These are the activations of a small neural network, seen along a few directions. Each row is one input.
Each table varies a few parts of the input and shows all the possible inputs, shuffled.
A made-up example of a description, with smaller parts first: one of 6 places along a line, together with either a single point or one of 9 places around a ring or (one of 3 separate values, together with one of 5 places around a ring).
Shared parts are said once, and a part with two or three values counts as separate values.
In the rows, 128 means zero.

Other details of the inputs shift rows strongly along two fixed directions, in all tables alike. That doesn't count.

Rows:
x1: [ 97 205 151 103 102 131 120 182 166 238 119]
x2: [127 126 207 103  45 161 147  91 191 107 139]
x3: [129 146 210  94  89 124 115 135 209 155 112]
x4: [ 68 142 109 120 171  95 120 138  68 116 138]
x5: [187 171 144 114 158 153 106 189 194 225 113]
x6: [ 97 111  69 130 203 121 136 133  86 136 130]
x7: [152 109 123 100 164 127 121 105 160 176 122]
x8: [117  54 142 114 142 130 150  65 124   5 129]
x9: [141 119 248 137  57 189 161 148 196  16 143]
x10: [122  85 126 148  98 132 149  39  96  64 135]
x11: [163 124 194 124 113 172 143 163 187  70 116]
x12: [100 126 136 110 163 126 154 162 134 123 113]
x13: [154 198 115 120 120 117  91 152 109 167 142]
x14: [115 169  91 134 159 120 134 165 151 245 114]
x15: [ 89 143  73 157 149 102 137 116  58 147 126]
x16: [126  93  62 146 156 109 115  68 110 120 128]
x17: [148 129 101 176 120 133 124  99  76  65 134]
x18: [139  46  82 141  49  78  89 161  28 131 132]
x19: [161 135  49 160 174 113 120 120  89 127 147]
Description of these inputs: either a single point or (one of 3 separate values, together with one of 6 places around a ring).

Rows:
x20: [148 164 131 112  71 107  93 186 121 246 130]
x21: [146  90 173 140 110 179 162 112 167  65 128]
x22: [119 125 180 134 116 170 159 128 153  72 130]
x23: [150 118 197 117  25 129 118 161 165 163 115]
x24: [118 119 150 126 122 143 139 110 161 110 128]
x25: [142 119 190 123  97 173 156 139 213 156 111]
x26: [117  78 135 135 124 154 153  70 125  35 134]
x27: [109 136  47 138 202  87 115 137  50 112 139]
x28: [102 146 112 127 159 117 128 128 113 141 127]
x29: [139 122 132 130 140 133 127 114 133  84 134]
x30: [128 185 134 102 148 112 113 157 171 231 113]
x31: [132 111  39 158 119  68  92 111  20 134 139]
x32: [129  81 135 141 130 158 149  77 119  20 141]
x33: [119 182 117 109 156 109 116 186 155 238 109]
x34: [122 144  49 127 203  79 101 107  53 112 143]
Question: What do these inputs look like to the network?
Answer: either one of 3 separate values or (one of 2 separate values, together with one of 6 places along a line)
Question: Which other rows belong to the same alternative as x33? List them by row number.
Answer: x21, x22, x24, x25, x26, x27, x28, x29, x30, x32, x34

Rows:
x35: [102 111 106 151 146 108 141 114  77  58 128]
x36: [113 117  83 113 167  79 100 120  88 157 125]
x37: [134 123 121 144 131 136 141 129 137 152 114]
x38: [126 161 108 141 127 125 122 145 118 169 126]
x39: [131 135 156 131  95 131 129 131 178 147 107]
x40: [141  78 150 127 117 149 135 106 123  64 138]
x41: [151 163 114 134 132 117 105 150 122 147 129]
x42: [108 161 170 108 162 151 147 122 202 134 116]
x43: [128 133  70 145 148 108 112 111  97 156 126]
x44: [160 136 157 105 101 137 114 134 164 166 123]
x45: [145 148 133 130 115 123 112 133 118 126 144]
x46: [100 110 145 123 102 129 138 110 103  70 136]
x47: [151 154 124 114 144 121 113 180 143 172 128]
x48: [113  80 133 132 122 129 149 112 133  70 124]
x49: [136 147 115 129 119 119 114 124 138 199 128]
x50: [118 133 171 117 105 139 145 170 175 138 117]
x51: [152 155 178 104  89 150 121 158 164 158 128]
x52: [120 112 166 112  88 135 135 113 157 123 120]
x53: [111 132  80 122 166 105 113 139  67 161 139]
x54: [154 149 165 134 112 148 138 165 160 132 119]
x55: [118 179 112 111 202 135 130 126 162 191 123]
x56: [139 152 173 113 161 172 148 120 199 105 128]
x57: [156 129 110 138 128 121 111 116 127 121 126]
x58: [114  79 135 135  97 157 153  80 108  67 138]
x59: [115 134 180 110 103 137 133 159 160 146 119]
x60: [118 149 163 125  91 124 128 137 149 138 129]
x61: [143 124 184 116 101 160 133 157 156 116 132]
x62: [106  75 150 145  85 139 150  69 119  26 139]
x63: [116 149  79 137 144 102 111 121  71 157 146]
x64: [135 113 154 126 107 160 150 147 180 158 117]
x65: [121 131  66 136 177  72 108 120  86 152 114]
x66: [126 152 118 141 137 130 136 157 124 166 121]
x67: [118 129 109 130 142 132 137 155 117 145 132]
x68: [105  60 104 142 137 140 146  80  72  51 145]
x69: [113 144  76 119 150 103 111 125  64 162 141]
x70: [143  92  94 152 151 120 131  96  85  55 133]
x71: [152 111 113 123 144 123 120 137 133 126 128]
x72: [107 117 152 147  94 140 147 115 127  56 127]
x73: [153 138  77 128 154  86  88 108  90 154 141]
Question: The inputs of x50 and x47 match in every part but one. If x35 is changed in the same way as x50 into x47, which row does it become?
Answer: x54
Question: What do these inputs look like to the network?
Answer: one of 3 separate values, together with either a single point or (one of 2 separate values, together with one of 6 places around a ring)
Question: Change only the choice among 3 separate values in x49. List by row number the other rows that result.
Answer: x62, x73
Question: Change only the choice among 3 separate values in x44. List by row number the other rows that result.
Answer: x52, x58
Question: Change only the place on the ring of 6 in x63. List by row number the other rows that result.
Answer: x38, x53, x66, x67, x69
